A small network was shown many inputs. Here are its activations along a few directions, one row for each input.
In each table, some parts of the input vary, and every possible input appears once, in random order.
Descriptions start from the smaller parts, as in this example, which fits no table here: one of 4 places along a line, together with either a single point or one of 11 places along a line or (one of 3 separate values, together with one of 8 places around a ring).
Shared parts are said once, and a part with two or three values counts as separate values.

Table:
row 1: +1.73	+2.93	+0.90	+1.83	-3.90	-1.35	+0.05	+2.63	+1.79	+1.42	+1.33	-1.04	-0.49	-0.10	-1.65
row 2: -3.58	-1.63	+1.00	+0.23	+4.54	+1.64	-1.49	+1.37	-1.27	+0.72	-0.09	-1.57	+1.56	-3.89	-1.67
row 3: +3.49	+1.25	-4.08	-0.48	-4.61	-3.96	-0.42	-2.90	-0.01	-0.34	+2.04	+3.49	-4.07	+1.83	+2.20
row 4: -1.43	-3.06	+1.50	-1.99	-0.11	+1.94	+0.75	+0.55	-1.62	+2.81	-1.92	-0.38	+0.84	-3.33	+2.51
row 5: +1.13	+3.77	-0.04	-0.42	+1.86	-1.03	+2.42	-1.25	+2.69	-5.07	+2.65	-3.42	+2.62	+8.04	+0.31
row 6: -1.68	-0.55	+1.50	+0.31	+5.07	+2.83	-0.84	+0.94	-2.65	+0.12	-2.97	-0.78	+2.54	-2.84	-5.77
row 7: -0.44	-3.96	-0.26	-1.27	-0.43	+1.55	-0.10	-1.46	-1.29	-0.08	-1.28	+3.20	-1.73	-2.45	+5.31
row 8: -1.76	+3.58	-1.66	+3.10	-0.31	-1.16	-0.91	+1.88	+2.17	+0.49	+1.12	-1.76	-0.41	+0.36	-3.03
row 9: -1.21	-2.86	+4.80	-2.16	+7.37	+1.55	+1.32	-2.85	+0.09	-3.19	+0.05	-1.94	+4.42	+4.03	+1.40
row 10: -0.36	-2.07	+3.72	-0.82	+1.01	+2.83	+0.42	+2.13	-1.90	+2.07	-0.54	-0.99	+0.05	-3.71	+0.30
row 11: +1.14	+0.53	-2.84	+0.75	-5.82	-2.20	+0.68	-1.75	+2.09	-1.44	+1.65	+2.88	-3.07	+0.82	+1.83
row 12: +1.34	-3.99	-1.65	-1.84	+0.60	-0.57	-1.33	-2.04	-3.43	+1.13	-0.64	+4.47	-2.25	-0.71	+5.68
row 13: +1.11	+4.63	-1.72	+2.28	-0.24	+0.73	-1.45	+1.27	+1.01	-0.14	-1.54	-1.73	+0.52	+1.65	-7.27
row 14: +0.54	+1.45	-1.16	+0.47	-5.03	-2.80	+0.90	+1.49	+2.33	+1.50	+0.14	-0.43	-0.53	+0.31	-0.16
What is each input in this table made of?
> one of 2 separate values, together with either a single point or one of 6 places along a line
Change only the choice among 2 separate values in row 13. List by row number the other rows that result.
> row 6
Which other rows agree with row 13 in the choice among 2 separate values? List them by row number.
> row 1, row 3, row 5, row 8, row 11, row 14

Table:
row 15: +2.13	-1.75	-2.85	-1.00	-2.82	+0.24	-1.28	-1.13	-2.92	+1.12	-0.74	+4.18	-3.34	-3.80	+1.86
row 16: +0.84	+1.61	-3.58	+0.46	-0.94	-1.68	-1.83	+0.50	-1.49	+1.94	+1.25	+0.93	-2.41	-1.82	-0.82
row 17: +1.63	+2.19	-2.93	+1.15	-5.15	-4.14	+1.02	-1.21	+2.30	-0.98	+4.28	+1.25	-3.09	+3.24	+4.54
row 18: +3.59	+6.42	-4.99	-0.12	-5.29	-3.71	+1.56	-0.54	+4.04	-2.49	+2.25	-2.01	-0.16	+7.29	-0.85
row 19: -2.45	-3.22	+2.57	+0.08	+0.11	+1.09	+0.35	+2.09	-0.40	+2.10	-2.30	-0.31	+1.20	-4.02	+0.89
row 20: -2.62	-5.90	+3.09	-2.04	+6.84	+5.00	-0.39	-2.02	-2.83	-1.10	-3.21	+1.73	+1.56	-1.49	+4.12
row 21: -3.44	-2.72	+3.30	-0.36	+8.43	+2.72	-0.97	-0.03	-1.10	-1.65	-0.32	-1.82	+2.72	-0.44	+0.72
row 22: -0.97	-3.57	+2.22	-1.60	-0.06	+3.41	+1.06	+1.86	-2.62	+2.39	-2.37	+0.71	-0.27	-5.10	+2.85
row 23: +1.76	-0.56	-2.21	-0.87	-6.29	-4.57	+1.37	-2.69	+2.38	-0.30	+2.27	+3.49	-2.97	+2.23	+4.60
row 24: +3.71	+4.27	-2.00	+2.04	-6.20	-4.10	+0.87	-0.16	+3.18	-1.84	+2.36	+1.20	-2.02	+5.87	+1.94
row 25: -2.26	-0.64	+1.96	-0.21	+1.53	+1.47	-0.34	+3.17	-0.85	+2.65	+0.33	-2.81	+1.22	-3.27	-0.28
row 26: +2.28	-1.80	-1.75	-0.95	-7.15	-2.07	+1.04	-3.13	+1.30	-1.22	+2.38	+4.52	-4.84	+1.32	+6.33
row 27: -0.39	-1.24	+4.65	-0.44	+7.61	+2.81	+0.29	+0.30	-1.50	-1.65	-0.45	-2.46	+3.93	+1.46	-3.00
row 28: -1.11	+0.67	+3.90	+2.45	+0.07	+1.76	-0.45	+3.02	+1.68	+1.29	-0.65	-2.22	+1.42	-1.39	-3.02
row 29: -2.55	-4.99	+2.55	-3.02	+7.60	+2.46	-0.28	-1.99	-3.20	+0.31	-2.65	-0.61	+4.01	-0.84	+1.56
row 30: -1.64	+3.04	+1.97	+0.50	+0.77	+1.60	+0.72	+1.96	+1.67	+0.83	-0.03	-4.85	+3.28	-0.81	-5.96
row 31: +1.36	-1.02	-3.20	-1.00	-2.10	-2.28	-1.31	-0.81	-1.88	+2.12	-0.86	+2.88	-1.75	-2.79	-0.24
row 32: +0.06	+4.83	-4.18	+2.82	-2.35	-1.12	-0.85	+0.26	+2.06	-0.51	-0.64	-0.90	-1.07	+2.03	-6.07
row 33: +2.48	+3.43	-2.41	+1.55	-2.06	-1.51	-1.76	+0.70	-0.57	+1.64	-0.44	+0.88	-1.97	+0.64	-3.77
row 34: -2.40	+0.95	+3.91	+0.55	+7.44	+2.63	+1.20	-0.18	+0.74	-4.65	-0.45	-3.76	+4.55	+1.69	-5.42
Changing only one part turns row 15 into row 16. The same change can be made to row 26. Which row results?
> row 17
What is each input in this table made of?
> one of 4 places along a line, together with one of 5 places along a line
Change only the place on the line of 5 in row 21. List by row number the other rows that result.
> row 20, row 27, row 29, row 34

Table:
row 35: -2.55	-4.65	+3.98	-1.20	+0.97	+1.98	-0.02	+2.91	-2.03	+3.80	-0.77	-0.47	+0.79	-6.76	+2.76
row 36: -1.33	+1.83	+4.30	+0.09	+5.29	+1.50	+2.24	+0.00	+2.55	-4.17	+0.42	-4.95	+5.57	+5.04	-3.71
row 37: -3.13	+3.41	+1.25	+2.30	+1.46	+1.08	-0.17	+3.48	+2.30	+1.03	-0.17	-5.15	+2.75	-1.18	-6.38
row 38: +1.28	-2.15	-1.32	-1.72	-6.44	-2.43	+2.34	-1.79	+2.21	-0.64	+2.10	+2.55	-2.66	+1.75	+9.47
row 39: +1.18	+5.72	-1.24	+2.65	-4.59	-1.27	+0.13	+4.21	+2.15	+2.00	-0.10	-2.83	+0.04	+0.16	-5.79
row 40: +2.94	+0.72	-6.04	-0.42	-2.62	-4.67	-0.85	-4.89	-0.15	-2.39	+1.61	+4.96	-3.64	+4.13	+2.56
row 41: +0.18	-2.59	+1.30	-0.77	-5.52	+0.75	+0.85	+1.78	-0.85	+3.89	-0.56	+1.59	-2.63	-5.85	+2.88
row 42: +1.70	+0.33	-4.30	+1.35	-2.01	-0.37	-3.32	-0.97	-2.11	+1.61	-2.43	+4.37	-3.33	-2.69	-3.32
row 43: -0.23	-2.04	-0.31	-2.06	+8.72	+2.63	-1.14	-3.86	-3.72	-3.78	-1.34	+0.87	+1.99	+2.28	-0.71
row 44: +3.10	+5.92	-1.48	+1.94	-5.21	-4.09	+1.36	+0.12	+4.83	-2.33	+4.51	-1.74	-1.34	+6.50	-0.04
row 45: -1.30	-5.37	+5.87	-3.62	+5.35	+2.75	+1.84	-0.88	-1.73	+0.32	-0.83	-1.57	+3.41	+0.40	+5.67
row 46: -1.83	-1.14	-2.01	+1.46	+4.60	+2.15	-3.25	-0.11	-3.45	+0.66	-2.45	+2.36	-0.94	-3.77	-3.38
Changing only one part turns row 45 into row 43. The same change can be made to row 35. Which row results?
> row 46
What is each input in this table made of?
> one of 3 separate values, together with one of 4 places along a line
Change only the place on the line of 4 in row 44. List by row number the other rows that result.
> row 36, row 37, row 39
